These are the activations of a small neural network, seen along a few directions. Each row is one input.
In each table, some parts of the input vary, and every possible input appears once, in random order.
Descriptions start from the smaller parts, as in this example, which fits no table here: values(3) and (point or ring(9) or (line(4) and ring(8))).
Shared parts are said once, and a part with two or three values counts as separate values.

Other details of the inputs vary at random and push rows far along two fixed directions, the same in every table; ignore that.

Rows:
R1: [-22  11   3 -24  10 -18   1  19  -4 -74  13 -30  19  25 -11]
R2: [-18  15  25  -2  11  26 -48 -18 -42   9  15  -2 -38 -42  38]
R3: [ 11 -13 -23   2 -26 -21  62  15  57  17 -25  35  32  40 -39]
R4: [-21  16  27   2  11  25 -56 -16 -38  12  10  -1 -32 -44  36]
R5: [-21  27   4 -23  10   3   1  12   2 -76   7 -24  20  22 -15]
R6: [-13  20  26   2  14  23 -57  -5 -40  12   9   1 -33 -45  35]
R7: [ 52 -30 -21  55 -23  11   7 -35  15 104 -17  18 -11 -27   7]
R8: [ 17 -31   4  27 -16  -8  13 -13   4 108 -22  56 -20 -18  15]
R9: [-15  26   3 -28  16   6  -2  24   4 -74   7 -24  20  17 -18]
R10: [ 15  -4  -1  25  13  26 -61 -31 -39  13  19 -46 -27 -44  31]
R11: [ 47 -21 -43  28 -24  -8  69  -7  57  17 -12  -8  36  34 -44]
R12: [-25  13  -4 -28  10  -6  -5  19   4 -73  11 -27  16  23 -15]
R13: [-26  11   2 -20  17 -16   1  20  -6 -69  14 -32  18  30 -14]
R14: [-15  -5  24  -7  14   6 -54 -11 -48  14  14  -5 -34 -39  41]
R15: [-23  22   3 -28  12   8   0  13   7 -75   8 -26  20  19 -16]
R16: [ 19 -12 -24  -1 -24 -25  64  13  50  15 -28  36  30  45 -36]
R17: [-29  10   4 -21   8 -14   0  21   3 -72  16 -31  21  19 -13]
R18: [-10  19  25  -2  15  23 -50  -7 -44  10  14   0 -38 -44  37]
R19: [ 15 -15 -24  -2 -25 -21  69  13  53  15 -20  34  26  41 -37]
R20: [-22  -2  24   0  18   6 -49 -10 -51  17  22  -9 -40 -34  40]
R21: [ 15 -25 -19  -4 -14 -25  68  16  48  20 -24  30  32  45 -38]
R22: [ 25 -33   3  19 -22  -8  20 -17   1 102 -17  56 -24 -21  20]
R23: [ 59 -30 -22  53 -22   7   8 -38   6 103 -20  19 -13 -23  10]
R24: [-14  32   4 -23  14   0  -1  23   0 -75   7 -22  19  20 -16]
Description of these inputs: values(4) and (point or line(5)).
Change only the line(5) part in R8. List by row number the other rows that result.
Answer: R3, R4, R6, R17

Rows:
R25: [ -1 -13  -4  -1 -23  -7  71   1  58  32 -25  54  25  35 -30]
R26: [ 28  -4   0  34 -18  21 -24 -35 -16  56   6  10 -35 -39  32]
R27: [-62  31  39 -16  31  15 -80   4 -48 -54  27 -29 -20 -23  32]
R28: [  2 -11 -14   3 -24 -18  58  31  60  39 -26  52  25  26 -39]
R29: [-11  14  19  10  42  22 -77  -1 -54 -53  36 -77 -13 -35  25]
R30: [ 21 -16  -8  16 -15  28 -35 -43 -12  58 -10   8 -29 -41  28]
R31: [  0 -44   2  23  -2 -29 -30 -17 -33  71   5   5 -32 -20  34]
R32: [  3   5 -10  -7  16   9  24  14  16 -85  25 -68  37  26 -34]
R33: [ -1  26 -20   3   1  -8   1  16  23 -92  15 -48  34  33 -29]
R34: [-17  23   3 -50  14 -10  25  26  12 -89  15 -19  28  35 -21]
R35: [-31 -19 -16 -22   5 -36  24  14   6 -81  32 -55  25  44 -21]
R36: [ 25   3  -2  39   5  17 -28 -24 -24  70  -5   1 -24 -37  21]
R37: [ 14  -1  20  -4   6  -1 -30  -4 -29  65 -11  42 -26 -30  36]
R38: [ -7  14 -28 -16   3   0  -9   9  26 -90  -2 -51  39  31 -32]
R39: [ 29 -13 -15  -6 -13 -21  62  23  36  29 -41  56  21  45 -31]
R40: [-34  26  31 -35  35  21 -60   2 -68 -64  29 -28 -39 -22  36]
R41: [  0 -14 -13  -4 -27  -9  72  20  61  35 -18  51  18  21 -35]
R42: [ 24   1   0  31  -1  27 -14 -35 -24  67   4  -1 -32 -41  24]
R43: [  0  -3  25   2  -9   7 -12 -19 -31  56 -12  42 -33 -39  34]
R44: [ 18  -7  -8   0 -26 -28  63  18  40  30 -42  54  33  32 -31]
Describe the family of inputs behind these rows.
Answer: values(2) and (point or line(4) or line(5))
Changing only the values(2) part turns R28 into R41. The same change can be made to R33. Which row results?
Answer: R26
Change only the values(2) part in R25. List by row number the other rows that result.
Answer: R27

Rows:
R45: [-50  24  30 -13  13  12 -69  12 -27  -3   4  23 -28 -30  32]
R46: [-23  11 -18  10  -3   4  -4  -1  41 -71  14 -56  42  28 -33]
R47: [ 57 -55  -8  20   1  -9   9 -23 -14  88 -26  27 -13  -5  16]
R48: [  9  43 -14 -12   3   8 -11  31  24 -80 -11 -27  42  23 -32]
R49: [ 15 -70 -13  14 -11 -19  14 -24  -6 101  -9  20 -21  -5  16]
R50: [ 10  -2   9   8  12  -9 -50 -22 -65 -19  19 -29 -33 -15  42]
R51: [ -5 -37 -20  -7 -45 -50  95  10  57  20 -14  48  26  46 -32]
R52: [-13 -46   6  23 -25 -33   2  -3  10  97 -18  54 -14 -17  16]
R53: [-16  16 -18  -2 -15   7  21 -17  31 -82  26 -51  26  28 -23]
R54: [ 56 -28 -23  27  -6 -34  88  20  40  27 -21  15  41  55 -45]
R55: [-43  36  16 -32  17   3  28  46  20 -72  16   4  21  28 -27]
R56: [-39 -23   4  14  12 -23 -68  -6 -46   5  24 -41 -24 -16  31]
R57: [-24  34 -16  -2  -5  18  -5  18  44 -78   1 -34  31  16 -40]
R58: [-24  16  40 -18  32  -9 -40  22 -57  -2  24   1 -35 -25  35]
R59: [ 20 -18   9  -5 -24 -30  19  -7 -11  83 -23  78 -33  -5  27]
R60: [-47 -30  27 -27  18  -5 -44  -5 -43  -3  27 -16 -30 -33  37]
R61: [-16  13  19  28  16  37 -41 -26 -25  -2  40 -49 -22 -42  24]
R62: [ 16  43  11  -6  -1  33 -54 -14 -43 -25   8  -9 -29 -40  36]
R63: [ 20   8  14  19 -11  11  -2 -15   5  88 -55  72  -3 -15   9]
R64: [-45  30  30 -26   3  15 -45  -4 -38 -19  17  26 -43 -29  42]
R65: [ 30 -41 -10  28 -18  28  10 -48  23  92 -11  18 -11 -25   9]
R66: [ 62  17 -22  14 -19   8  83  27  61  21 -32  35  44  29 -51]
R67: [-49  -7  37  -2  20  -9 -32   9 -47   1  40 -17 -31 -36  33]
R68: [-17  36  21  16  14  51 -43  -7 -22  -8  27 -26 -32 -53  16]
R69: [  3  -7   9  20  24 -12 -74  -5 -55  -8   7 -35 -17 -15  32]
R70: [ 29  19   1   2  -8   2  95  18  52  24 -44  56  45  42 -49]
R71: [ 60 -18 -19  54  -6   6  18 -21   2  96  -6   8 -12 -28   5]
R72: [ 27  13  13   8 -23  14  23 -31  -5  77 -43  77 -19 -15  19]
R73: [-22  -6  30 -43  30  -5 -52   7 -54  -7  11   1 -34 -21  38]
R74: [-17  39 -17 -14 -17  22  19   3  34 -89  12 -28  16  16 -30]
R75: [-31 -14 -21 -16  -8 -40  24   7   1 -73  28 -48  16  48 -17]
R76: [ 19  -3 -34 -14  17   1  10   3  15 -74  13 -69  35  25 -31]
R77: [-14  18 -14 -27   5  33  13   9  38 -79   7 -38  25  13 -37]
R78: [ 31  -3  -9 -24  -9   5  83   4  55  19 -56  55  46  45 -45]
R79: [ -8 -33   6  27   6 -17  -6  -6 -32  60  22 -11 -27 -16  22]
R80: [-31  14   3 -36  12 -42  -2  47  10 -71  -3  -6  28  45 -22]
R81: [  2 -23  12 -14  -9  15  13  -6  12  88 -27  82 -23 -18  16]
R82: [ 16  13 -12  18   4  10 -51 -33 -46 -16  27 -47 -30 -35  33]
R83: [ 30  -3 -46  23  -9 -21  22   8  43 -25 -11 -34  46  34 -43]
R84: [ 19  27 -12 -37  13  23   7  22  18 -82  -5 -31  36  20 -29]
Describe the family of inputs behind these rows.
Answer: values(4) and ring(10)
Changing only the values(4) part turns R61 into R65. The same change can be made to R79. Which row results?
Answer: R49
Changing only the values(4) part turns R48 into R66. The same change can be made to R80. Which row results?
Answer: R58
Change only the values(4) part in R57. List by row number the other rows that result.
Answer: R68, R74, R77
Change only the ring(10) part in R59. List by row number the other rows that result.
Answer: R50, R51, R53, R62, R64, R72, R74, R75, R82
